A small network was shown many inputs. Here are its activations along a few directions, one row for each input.
In each table, some parts of the input vary, and every possible input appears once, in random order.
A made-up example of a description, with smaller parts first: values(2) and (point or ring(9) or (line(4) and ring(5))).
Shared parts are said once, and a part with two or three values counts as separate values.

Other details of the inputs vary at random and push rows far along two fixed directions, the same in every table; ignore that.
These rows show it; all are for the same input, with only those details redrawn:
[-1.23 -2.89 -2.70  1.06 -0.62 -1.54  0.03 -0.92  1.95  0.69 -1.34  1.72]
[ 2.20  4.01 -1.40 -1.48  0.10 -1.34 -2.20 -0.52 -2.28  0.61 -0.37 -1.70]
[-0.98  2.89  2.45  3.43 -0.78  2.66  3.31  2.63 -0.73 -0.71 -0.44  0.54]

Rows:
r1: [ 2.20  4.01 -1.40 -1.48  0.10 -1.34 -2.20 -0.52 -2.28  0.61 -0.37 -1.70]
r2: [ 2.55  2.34  0.63 -3.94  1.23 -1.43 -3.70 -1.21 -2.84  0.31  1.47 -2.27]
r3: [-1.36 -3.43 -1.84  0.12 -0.37 -1.60  0.03 -0.69  2.19  0.38 -1.04  1.41]
r4: [-1.13  0.87  4.80  1.70  0.36  2.99  2.79  2.38 -1.24 -1.20  1.36  0.28]
r5: [-1.14  1.94  4.18  1.94 -0.23  2.64  2.98  2.70 -0.81 -1.01  0.59  0.04]
r6: [ 0.07  1.69  2.38  4.08  0.69  7.36  5.00  1.72  0.99 -2.15  1.67 -1.03]
r7: [-1.15 -2.92 -2.76  1.09 -0.64 -1.65  0.21 -0.96  1.89  0.54 -1.49  1.59]
r8: [ 2.33  3.13  0.09 -3.33  0.76 -1.54 -2.83 -0.76 -2.70  0.49  0.72 -2.31]
r9: [-1.40 -3.98 -0.94 -0.40 -0.08 -1.47 -0.27 -0.79  2.23  0.33 -0.32  1.38]
r10: [ 2.15  4.15 -1.36 -1.79 -0.35 -1.64 -2.33 -0.43 -1.99  0.47 -0.65 -2.21]
r11: [ 0.56 -4.70 -2.94  0.29  1.32  2.26  0.32 -2.64  3.40 -0.45  1.38 -0.43]
r12: [ 2.25  2.14  0.47 -3.99  1.13 -1.66 -3.40 -1.17 -3.06  0.39  1.39 -2.47]
r13: [ 2.34  3.70 -0.57 -2.65  0.41 -1.44 -2.34 -0.49 -2.44  0.43  0.04 -2.15]
r14: [-0.25  1.69  1.00  4.37  0.22  6.54  4.50  1.05  1.22 -1.79  0.98 -0.96]
r15: [-1.17 -2.78 -2.60  0.95 -1.26 -1.47 -0.15 -0.86  2.35  0.58 -1.49  1.57]
r16: [-1.02 -3.36 -1.83  0.10 -0.60 -1.23 -0.22 -0.78  2.46  0.35 -0.86  1.73]
r17: [-1.13  1.85  4.19  2.09 -0.02  2.87  3.31  2.64 -1.02 -0.96  0.66  0.26]
r18: [-1.10  2.84  2.45  3.31 -1.04  2.45  3.53  2.58 -0.85 -0.76 -0.67  0.17]
r19: [-1.15 -4.01 -0.96 -0.25  0.21 -1.22 -0.32 -1.05  2.05  0.42 -0.16  1.79]
r20: [-0.98  2.83  2.34  3.22 -0.93  2.35  3.43  2.51 -0.94 -0.72 -0.57  0.34]
r21: [ 2.23  3.99 -1.26 -1.40 -0.09 -1.22 -2.11 -0.50 -2.03  0.50 -0.48 -1.62]
r22: [ 2.46  3.93 -0.56 -2.79  0.41 -1.45 -2.55 -0.34 -2.10  0.29  0.01 -2.21]
r23: [-1.04 -3.48 -1.98  0.25  0.06 -1.42  0.12 -0.86  1.98  0.38 -0.89  1.79]
r24: [-1.01  1.86  4.25  2.26  0.19  3.05  3.08  2.65 -0.93 -0.95  0.86  0.56]
r25: [-1.34 -4.12 -1.11 -0.29  0.24 -1.43 -0.03 -0.98  1.63  0.45 -0.18  1.67]
r26: [ 2.50  2.27  0.47 -4.18  0.83 -1.47 -3.94 -1.15 -2.66  0.32  1.31 -2.53]
r27: [-1.28  0.80  4.77  1.63  0.24  2.86  2.83  2.36 -1.39 -1.11  1.37  0.25]
r28: [ 0.55  0.84  4.12  3.07  1.32  7.47  4.22  1.67  0.38 -2.30  2.97 -1.79]
r29: [-1.46 -2.86 -2.60  0.95 -1.09 -1.82  0.11 -0.80  2.09  0.54 -1.66  1.25]
r30: [-1.19 -3.52 -1.95  0.16 -0.08 -1.51  0.21 -0.85  1.83  0.47 -0.83  1.75]
r31: [-1.12 -3.46 -1.91  0.24  0.08 -1.34 -0.05 -0.84  2.03  0.49 -0.73  1.89]
r32: [ 1.97  3.96 -1.24 -1.54 -0.35 -1.55 -1.99 -0.49 -2.32  0.57 -0.62 -2.12]
r33: [-1.09  2.52  3.57  2.74 -0.37  2.99  3.78  2.94 -0.81 -1.04 -0.02  0.37]
r34: [-1.36 -4.82 -0.18 -0.69  0.16 -0.97 -0.81 -1.02  1.81  0.15  0.58  1.42]
r35: [ 2.28  2.26  0.45 -4.16  0.94 -1.85 -3.76 -1.10 -2.91  0.32  1.35 -2.72]
r36: [ 2.80  3.45 -0.05 -3.38  1.20 -1.47 -2.97 -0.87 -2.89  0.44  0.83 -2.17]
r37: [-0.99 -3.41 -1.88  0.17 -0.34 -1.21 -0.22 -0.75  2.39  0.36 -0.74  1.78]
r38: [-1.14 -2.84 -2.66  1.01 -1.00 -1.46 -0.14 -0.81  2.29  0.58 -1.36  1.59]
r39: [ 2.37  2.36  0.54 -4.21  0.95 -1.75 -3.81 -1.02 -2.70  0.24  1.36 -2.68]
r40: [-1.67 -4.90 -0.18 -0.76  0.11 -1.28 -0.49 -1.03  1.41  0.26  0.40  1.19]
r41: [-0.79  2.81  2.08  2.85 -1.26  2.32  2.70  2.40 -0.38 -0.68 -0.80  0.16]
r42: [ 2.75  3.41  0.08 -3.34  0.78 -1.23 -3.22 -0.75 -2.40  0.42  0.96 -2.14]
r43: [-1.14 -3.96 -0.96 -0.36 -0.31 -1.16 -0.43 -0.95  2.30  0.37 -0.18  1.64]
r44: [ 2.55  3.83 -0.58 -2.69  0.29 -1.08 -2.62 -0.38 -2.04  0.32 -0.03 -1.99]
r45: [-1.20  0.82  4.83  1.73  0.38  3.04  2.55  2.37 -1.23 -1.12  1.47  0.33]
r46: [-0.76  2.56  3.49  2.66 -0.26  3.05  3.29  2.80 -0.55 -1.04  0.09  0.68]
r47: [-1.36 -4.78 -0.12 -0.76 -0.09 -1.01 -0.79 -1.05  1.88  0.12  0.48  1.37]
r48: [-1.27 -3.99 -0.98 -0.39 -0.19 -1.15 -0.41 -0.88  2.23  0.38 -0.36  1.52]
- Describe the family of inputs behind these rows. => line(4) and (point or ring(11))
- Changing only the line(4) part turns r22 into r10. The same change can be made to r44. Which row results? => r41
- Changing only the line(4) part turns r39 into r9. The same change can be made to r47. Which row results? => r43
- Change only the line(4) part in r14. List by row number the other rows that result. => r6, r11, r28

Rows:
r49: [ 0.74 -2.64 -3.18 -3.36  1.09 -4.04 -3.95 -2.89  0.16  1.33 -0.05  0.03]
r50: [-2.22 -1.59  2.76  2.00 -0.56  1.67  2.69  1.87  1.42 -0.57  0.39  1.66]
r51: [-2.74  0.75  0.65  4.17 -2.41 -0.28  2.89  2.62  0.63  0.15 -2.55  3.02]
r52: [ 1.41  3.10  1.69 -1.40  0.62 -0.17 -0.89  0.34 -2.93  0.15  0.85 -1.44]
r53: [ 2.16  4.27  0.77 -0.87  0.70  1.55 -0.32  0.31 -1.94 -0.39  0.87 -1.75]
r54: [-1.16 -1.28  1.31  2.95 -0.34  2.73  2.96  1.52  1.91 -0.81 -0.09  1.24]
r55: [ 1.11 -1.75 -3.90 -2.44  0.31 -2.16 -3.32 -2.80  0.62  0.97 -0.23 -1.15]
r56: [-1.70 -1.20  1.20  3.23  0.19  2.59  3.12  1.02  1.35 -0.72  0.16  1.31]
r57: [ 2.05  4.15  1.07 -0.84  0.11  1.55 -0.63  0.27 -1.78 -0.58  0.68 -2.24]
r58: [-1.85 -1.71  2.71  2.12 -0.39  1.68  2.68  2.09  1.31 -0.57 -0.03  1.74]
r59: [ 0.93 -2.86 -3.27 -3.38  0.55 -4.09 -3.76 -2.92 -0.02  1.31 -0.12 -0.22]
r60: [ 2.00  4.09  0.99 -0.58  0.17  1.19 -0.65  0.32 -1.88 -0.48  0.72 -2.46]
r61: [-1.78 -6.98 -3.84  0.85 -0.03 -1.50  0.08 -2.50  3.67  0.82 -0.72  2.31]
r62: [ 0.44  0.41 -5.34 -0.67 -1.06 -4.27 -1.84 -1.58  0.86  1.61 -3.07  0.42]
r63: [ 1.48  3.28  1.69 -1.91  0.65  0.14 -0.93  0.57 -2.31 -0.06  0.78 -1.15]
r64: [-1.83 -1.39  1.01  3.00 -0.48  2.59  3.25  1.30  1.26 -0.94  0.11  0.80]
r65: [ 2.14  4.07  0.58 -0.58  0.50  1.28 -0.36  0.14 -2.56 -0.23  0.78 -2.28]
r66: [ 1.30  3.14  2.03 -1.80  0.04  0.14 -1.19  0.50 -2.07 -0.29  0.59 -1.57]
r67: [ 1.50 -1.47 -3.60 -2.55  0.38 -2.16 -3.14 -2.61  1.13  0.87  0.20 -0.75]
r68: [-2.57 -1.75  2.64  2.27 -0.66  1.75  2.57  1.71  0.86 -0.64  0.00  1.34]
r69: [ 1.22  3.11  2.00 -1.43  0.10 -0.17 -1.10  0.61 -2.20 -0.26  0.69 -1.74]
r70: [ 1.17  3.05  1.57 -1.46  0.29 -0.20 -0.93  0.60 -2.67 -0.33  0.80 -1.80]
r71: [-1.41 -1.23  1.12  2.92  0.08  2.74  3.17  1.26  1.52 -1.02  0.01  1.48]
r72: [-2.39 -7.57 -2.66 -0.23  0.17 -2.57 -0.37 -1.77  3.67  0.66 -0.78  3.22]
- Changing only one part turns r59 into r65. The same change can be made to r66. Which row results? => r57
- Describe the family of inputs behind these rows. => values(2) and (point or ring(11))
- Change only the values(2) part in r54. List by row number the other rows that result. => r58

Rows:
r73: [ 0.79  1.11  5.16 -1.52  1.38  5.38  1.13  1.78  1.37 -1.90  3.60 -2.28]
r74: [ 1.51  2.70  1.31  2.56  1.11  5.59  1.98  0.04 -1.60 -0.95  1.76 -2.98]
r75: [ 2.73  6.51 -0.60  4.45 -0.63  4.00  3.33  2.46 -0.55 -1.09 -1.20 -1.76]
r76: [-3.63 -7.42 -2.53  3.06  1.28 -0.44  3.42 -2.20  1.21  0.86 -0.64  3.70]
r77: [-2.96 -6.45 -2.45  1.20 -2.72  1.09  1.10 -0.51  7.23 -0.84 -1.08  1.46]
r78: [-2.79 -3.72 -5.13  4.51 -0.08 -2.56  3.75 -0.99  2.93  1.99 -3.30  4.55]
r79: [-0.37  2.32  6.56 -0.16 -1.83  1.11  0.42  2.69 -1.26 -1.15  0.66 -1.26]
r80: [ 1.94  6.65  1.38  0.96 -2.58  3.20  1.35  3.08  1.61 -1.76 -1.76 -1.53]
r81: [-0.55  0.37  5.52 -0.79  2.47  0.20  1.22  2.60 -4.17 -0.24  2.07  0.62]
r82: [ 3.09  5.86 -4.78 -5.00  0.34 -7.99 -7.35 -1.99 -3.82  2.51 -3.19 -1.10]
r83: [ 1.71  4.92  0.50  3.68 -0.14  5.18  2.69  1.24 -1.57 -1.24  0.98 -2.75]
r84: [-3.09 -8.96 -1.06  1.80  3.05  0.30  3.25 -2.16  1.27 -0.09  1.10  4.94]
r85: [ 0.74  3.02  4.06 -0.52 -0.78  4.81  1.15  1.44  0.75 -1.89  1.54 -3.38]
r86: [ 0.07  0.63  7.81 -1.64  0.47  1.78  0.50  2.71 -1.04 -1.03  2.54 -0.41]
r87: [-1.01  2.47  4.25  0.54  0.30 -0.25  1.24  2.70 -4.56 -0.32  0.58 -0.34]
r88: [ 4.36  5.10 -6.35 -4.65  2.33 -5.49 -5.76 -4.07 -5.69  2.39  0.15 -3.73]
r89: [-2.09 -9.14 -1.74  2.70  2.50  3.37  2.01 -2.63  4.75 -0.91  2.63  3.27]
r90: [ 0.78 -6.05 -7.14 -7.12 -2.44 -9.50 -8.89 -5.07  2.96  2.62 -1.69  0.55]
r91: [ 2.48  4.50 -3.31 -5.54  0.48 -7.51 -6.68 -2.46 -5.06  2.07 -0.67 -2.54]
r92: [-3.72 -4.43 -1.46  1.47 -4.51 -2.28  0.14  1.35  5.23  0.96 -4.05  4.97]
- Describe the family of inputs behind these rows. => line(4) and ring(5)
- Change only the line(4) part in r90. List by row number the other rows that result. => r79, r86, r92
- Start at r90 and move only the ring(5) part, one step at a time. The first step leads to r91. Which rows follow, in order? => r88, r83, r77

Rows:
r93: [ 0.01 -1.85 -5.09 -1.39 -0.48 -5.00 -2.84 -2.22  0.45  1.70 -2.33  1.53]
r94: [-1.20 -4.56 -0.92  0.40  0.76 -0.16  0.16 -1.32  1.64  0.21  0.58  1.42]
r95: [-1.95 -4.03  0.26  1.38  0.57  0.92  1.61 -0.33  1.75 -0.26  0.64  1.71]
r96: [ 2.39  7.08  4.77 -0.95  0.31  3.11  0.40  2.42 -3.67 -1.24  1.59 -3.19]
r97: [-2.04 -6.59 -1.99 -0.25 -0.39 -0.98 -0.37 -1.56  4.05  0.19 -0.26  1.98]
r98: [-0.02  2.39 -1.18  0.25 -1.62 -2.00 -0.84  0.48 -0.66  0.63 -1.85 -0.57]
r99: [ 1.94  3.02 -3.86  0.47 -0.75 -0.36 -0.91 -0.90  0.66  0.27 -1.61 -1.33]
r100: [ 2.44 -0.25 -1.90 -4.09  0.59 -2.26 -4.10 -2.16 -0.41  0.53  0.68 -1.89]
r101: [ 2.42 -0.49 -2.29 -3.62  1.57 -2.31 -4.03 -2.83 -1.48  0.88  1.15 -1.68]
r102: [-1.78 -6.76 -1.71 -0.08 -0.38 -1.03 -0.27 -1.52  3.89  0.18 -0.16  2.05]
r103: [-1.93 -4.13  0.36  1.57  0.57  1.01  1.60 -0.33  1.69 -0.23  0.66  1.70]
r104: [ 4.00  2.47 -2.43 -5.79  0.86 -2.79 -6.15 -2.95 -1.98  0.87  1.02 -3.36]
r105: [-1.18  1.17  4.38  1.93 -0.41  3.73  3.29  2.66  0.23 -1.44  0.78 -0.05]
r106: [-1.66  1.49  5.70  3.73 -0.77  5.39  4.49  3.61  0.29 -1.84  1.11  0.55]
r107: [ 4.69  8.27  1.87 -4.68  0.97  0.30 -3.79  0.09 -4.84 -0.27  1.77 -4.95]
r108: [ 2.35  5.77 -1.32 -1.96 -0.82 -2.73 -3.05  0.33 -2.57  0.86 -1.45 -1.64]
r109: [-1.94 -2.14 -2.23  1.92 -0.90 -2.29  1.36  0.10  1.52  0.97 -2.41  3.42]
r110: [-1.07  1.88  5.30  3.05  0.65  4.48  4.54  3.11 -1.41 -1.51  1.48  0.08]
r111: [-2.40 -2.64 -2.44  2.11 -1.46 -2.15  1.10 -0.33  1.20  0.85 -2.29  2.06]
r112: [ 1.97  3.71 -3.54  0.91 -0.07  0.28 -0.06 -0.75 -0.98  0.50 -1.21 -1.31]
r113: [ 2.47  4.92  2.45 -1.83  1.54  1.14 -0.73  0.59 -3.91 -0.45  1.74 -2.83]
r114: [ 0.59 -0.60 -4.89 -2.12 -1.25 -5.30 -3.80 -2.11  0.74  1.72 -2.31  0.17]
r115: [-1.39 -4.48 -0.95  0.09  0.82 -0.45  0.36 -1.23  1.70  0.16  0.46  1.33]
r116: [-2.39  2.55  2.59  4.74 -1.53  1.97  4.67  3.27 -0.85 -0.52 -1.49  1.77]
r117: [ 1.51  1.67  0.38 -2.28  0.25  0.08 -1.93 -0.53 -0.72 -0.14  0.94 -1.68]
r118: [-1.91 -6.91 -1.76 -0.20 -0.37 -1.13 -0.07 -1.40  4.04  0.16 -0.31  2.11]
r119: [-1.11  0.59  4.25  2.71  0.64  3.74  3.77  2.40 -0.86 -1.29  1.44  0.35]
r120: [-2.65 -0.36  0.57  3.76 -1.85  0.06  3.24  2.49  2.17  0.16 -2.40  3.19]
r121: [ 1.43  3.94  2.62 -0.80  1.35  1.93  0.05  0.90 -3.03 -0.64  1.76 -1.95]
r122: [-0.81 -5.80 -2.38 -0.88  1.00 -1.79 -1.14 -2.36  1.91  0.67  0.40  1.35]
r123: [ 1.32  1.17  0.58 -1.80  1.44 -0.05 -1.03 -0.62 -1.84 -0.03  1.11 -1.48]
r124: [-2.11 -0.49  4.78  3.72 -0.84  4.63  4.47  2.98  1.28 -1.61  0.77  1.14]
- Describe the family of inputs behind these rows. => values(2) and (point or line(4) or ring(11))
- Changing only the values(2) part turns r94 into r106. The same change can be made to r119. Which row results? => r100
- Change only the line(4) part in r109. List by row number the other rows that result. => r93, r111, r116
- Change only the values(2) part in r120. List by row number the other rows that result. => r109
